Each row below holds a small network's activations on one input, seen along a few directions.
Each table varies a few parts of the input and shows all the possible inputs, shuffled.
Descriptions start from the smaller parts, as in this example, which fits no table here: values(3) and (point or line(11) or (line(4) and ring(5))).
Shared parts are said once, and a part with two or three values counts as separate values.
(in the rows, 128 means zero)

Other details of the inputs vary at random and push rows far along two fixed directions, the same in every table; ignore that.

A family of inputs:
x1: [131 123 126 130 127 135 133 133 120 121 129 129 126 129 123]
x2: [144 130 148 139 116 140  94 160 163 213 155 152 113 156 122]
x3: [139 126 132 134 135 137 132 125 120 118 129 131 126 128 121]
x4: [125 136 122 130 124 128 134 127 116 128 127 131 129 125 134]
x5: [136 125 132 131 135 125 128 127 130 119 127 124 120 124 127]
x6: [140 126 130 132 127 131 124 126 125 117 126 122 123 130 122]
x7: [133 124 133 132 143 129 130 127 124 122 128 128 122 126 129]
x8: [121 124 129 125 127 124 127 129 127 126 131 123 130 117 128]
x9: [131 133 135 129 129 124 125 120 132 123 120 116 133 126 131]
x10: [130 119 123 128 122 133 130 135 123 120 128 124 130 131 125]
x11: [131 133 132 127 139 121 129 129 126 125 122 126 129 124 128]
x12: [124 122 128 128 126 130 126 132 128 122 130 125 122 119 132]
x13: [131 127 131 127 140 121 130 125 126 126 128 124 127 124 125]
x14: [134 137 131 131 125 122 126 123 123 121 126 125 131 129 134]
x15: [134 136 133 133 133 128 133 122 118 124 128 135 134 128 134]
x16: [131 122 120 130 126 134 133 134 122 121 130 126 130 130 124]
x17: [122 130 130 127 125 123 127 134 126 125 125 124 132 115 132]
x18: [128 123 125 127 123 134 123 134 122 119 130 126 124 122 125]
x19: [130 126 134 130 142 123 133 125 123 127 129 125 130 123 125]
x20: [132 127 136 132 140 127 136 120 127 126 129 127 133 122 125]
x21: [125 131 124 130 116 124 131 123 121 125 123 134 134 125 135]
x22: [ 74 174 109  46 168 172 118  77 171 126 139 144 109 201 122]
x23: [133 128 134 131 131 121 129 121 130 124 127 118 130 124 125]
x24: [131 120 123 130 118 132 130 128 123 121 124 130 126 126 122]
x25: [128 120 124 131 130 129 135 133 128 123 130 125 128 126 131]
x26: [127 121 129 131 132 130 136 131 126 123 129 128 125 126 130]
x27: [120 122 131 125 127 123 129 130 127 126 129 121 132 124 130]
x28: [127 121 125 128 124 130 128 128 131 122 128 128 123 119 131]
x29: [124 130 126 126 123 124 128 129 130 127 123 127 133 116 131]
x30: [126 132 121 130 124 125 134 130 120 126 129 130 137 130 136]
x31: [131 122 122 128 120 134 125 130 124 121 128 129 125 122 123]
x32: [124 132 126 129 129 126 136 129 124 129 122 125 129 119 129]
x33: [122 130 128 128 120 123 127 132 118 123 127 127 134 127 139]
x34: [135 124 131 130 140 127 128 128 126 122 127 127 119 125 129]
x35: [124 130 130 128 131 125 137 132 126 126 124 127 134 123 130]
x36: [132 126 135 132 129 122 126 117 130 124 125 114 132 124 128]
x37: [133 134 134 130 130 121 128 125 131 123 121 119 131 125 129]
x38: [130 119 117 135 121 128 127 129 129 119 127 133 131 130 119]
x39: [122 131 125 131 131 120 126 135 131 123 130 129 135 120 128]
x40: [124 124 125 129 125 124 136 122 127 130 125 125 128 119 124]
x41: [134 137 131 130 128 120 128 126 121 121 126 128 129 127 132]
x42: [127 124 125 130 130 132 134 128 125 126 127 127 119 122 129]
x43: [138 126 128 129 136 131 125 130 119 118 127 129 120 129 122]
x44: [127 118 126 130 123 128 132 125 130 123 124 129 124 123 129]
x45: [123 122 127 126 123 124 133 121 130 129 124 127 131 122 126]
x46: [122 127 121 131 124 119 129 127 135 124 122 131 139 125 126]
x47: [122 127 126 125 125 124 133 132 129 125 122 122 138 126 133]
x48: [135 124 135 133 140 133 134 123 127 122 128 130 124 126 129]
x49: [124 130 118 134 118 120 128 125 126 123 126 137 139 130 131]
x50: [124 126 126 129 130 126 136 126 124 131 128 124 127 119 125]
x51: [134 135 129 130 133 121 128 127 116 123 126 131 129 127 134]
x52: [124 133 122 134 126 121 124 132 121 121 134 134 135 124 133]
x53: [125 133 122 131 119 126 134 123 118 127 123 132 130 124 133]
x54: [122 124 124 130 133 120 127 130 131 123 136 128 134 119 124]
x55: [162 129 165 155  93 131  96 172 160 249 140 153 124 146 123]
x56: [139 125 131 133 125 132 121 123 125 118 125 119 125 130 124]
x57: [137 125 130 131 138 133 128 130 118 119 129 129 123 129 122]
x58: [138 127 129 128 131 130 126 129 124 116 128 126 120 129 120]
x59: [132 134 134 127 134 120 129 128 130 124 122 123 129 124 127]
x60: [125 123 124 127 131 124 136 129 129 129 131 123 136 125 127]
x61: [124 130 125 129 124 125 135 126 126 129 119 127 129 119 128]
x62: [131 123 121 131 121 134 132 127 120 122 124 129 122 125 120]
x63: [128 123 121 132 128 130 123 135 125 116 135 131 127 126 121]
x64: [132 129 133 128 135 120 130 124 130 124 128 122 127 124 123]
x65: [120 128 131 125 126 123 128 134 127 125 123 122 133 124 133]
x66: [123 119 130 127 127 128 128 133 128 121 128 123 124 125 133]
x67: [124 120 121 133 124 118 130 124 134 125 128 130 138 123 123]
x68: [ 59 164  87  35 159 175 110  72 186 120 145 150 101 216 120]
x69: [123 121 126 126 126 123 134 129 128 127 128 121 136 125 129]
x70: [124 129 125 128 129 124 135 133 128 127 125 124 137 125 131]
x71: [135 123 133 133 130 129 124 120 132 120 125 117 124 127 132]
x72: [123 134 126 127 120 126 124 130 119 124 130 130 131 122 137]
x73: [126 133 126 131 125 126 135 130 117 125 128 132 134 128 135]
x74: [124 124 130 128 132 125 137 128 126 128 130 126 133 124 126]
x75: [127 117 126 131 125 127 133 134 128 122 127 123 129 126 133]
x76: [126 120 127 127 122 133 125 135 122 119 128 124 126 129 126]
x77: [133 135 132 132 124 124 123 118 124 122 124 122 133 131 136]
x78: [124 123 125 125 124 124 130 124 130 127 129 126 131 116 128]
x79: [132 135 131 131 136 124 129 126 115 124 128 133 131 129 133]
x80: [149 141 159 135 124 139  99 156 157 223 144 150 119 159 121]
x81: [136 125 133 132 131 127 126 124 131 119 126 121 121 127 129]
x82: [124 130 123 128 120 124 132 130 120 123 127 127 138 130 138]
x83: [146 132 142 135 112 148 106 153 145 201 144 146 111 153 116]
x84: [125 133 122 128 117 125 127 126 122 124 127 133 133 121 137]
x85: [127 121 124 131 125 130 134 125 128 126 125 128 120 122 128]
Each input here is: line(5) and (values(2) or line(6) or ring(9)).
Changing only the line(5) part turns x83 into x4. The same change can be made to x31. Which row results?
Answer: x84
Changing only the line(5) part turns x21 into x45. The same change can be made to x52. Which row results?
Answer: x54
Changing only the line(5) part turns x7 into x57. The same change can be made to x85. Which row results?
Answer: x62
Change only the line(5) part in x48. List by row number the other rows that result.
Answer: x3, x15, x20, x22
Change only the ring(9) part in x69. List by row number the other rows that result.
Answer: x8, x27, x40, x45, x50, x60, x74, x78
Change only the values(2) part in x52. List by row number the other rows that result.
Answer: x49
Start at x15 and move only the line(6) part, one step at a time. The first step leads to x79. Which rows follow, in order?
Answer: x51, x41, x14, x77

A family of inputs:
x86: [135 131 123 165 108  75 143 126  87  75 106 114 169  68 162]
x87: [135 109 130 137 104 137 113 148 161 178 142 137 123 145 113]
x88: [177 112 174 166 140 113 128 140 136 158 115 111 123 108 114]
x89: [167 121 154 156 158 120 145 126 102 121 127 125 124 103 119]
x90: [135 126 147 163 104  85 124 153 139 174 125 120 155  95 144]
x91: [149 114 149 188 113  73 157 169  82 129 114 122 177  61 153]
x92: [105 156 110  67 149 172  89  94 155 114 155 141  88 190 122]
x93: [101 154 114  93 102 153 110 119 147 159 125 143 116 174 131]
x94: [164 106 151 159 135 130 121 175 112 156 140 132 117 116 119]
x95: [133 115 138 118 138 145 106 136 159 141 146 123 107 145 119]
x96: [132 138 121 117 100 156  94 131 154 181 150 159 112 179 118]
x97: [133 145 124 111 167 130 147  76 104  43 105 102 123 126 130]
x98: [ 68 124  83  84 133 131 158  83 128  47 109 106 134 116 132]
x99: [ 78 125  79  90 155 146 166 100 105  38 116 124 132 136 117]
x100: [109 144 124 105 114 154 120 144 151 204 146 161 120 161 127]
Changing only one part turns x89 into x99. The same change can be made to x97. Which row results?
Answer: x96
Describe the family of inputs behind these rows.
Answer: values(3) and line(5)
Change only the line(5) part in x88. List by row number the other rows that result.
Answer: x87, x90, x95, x98
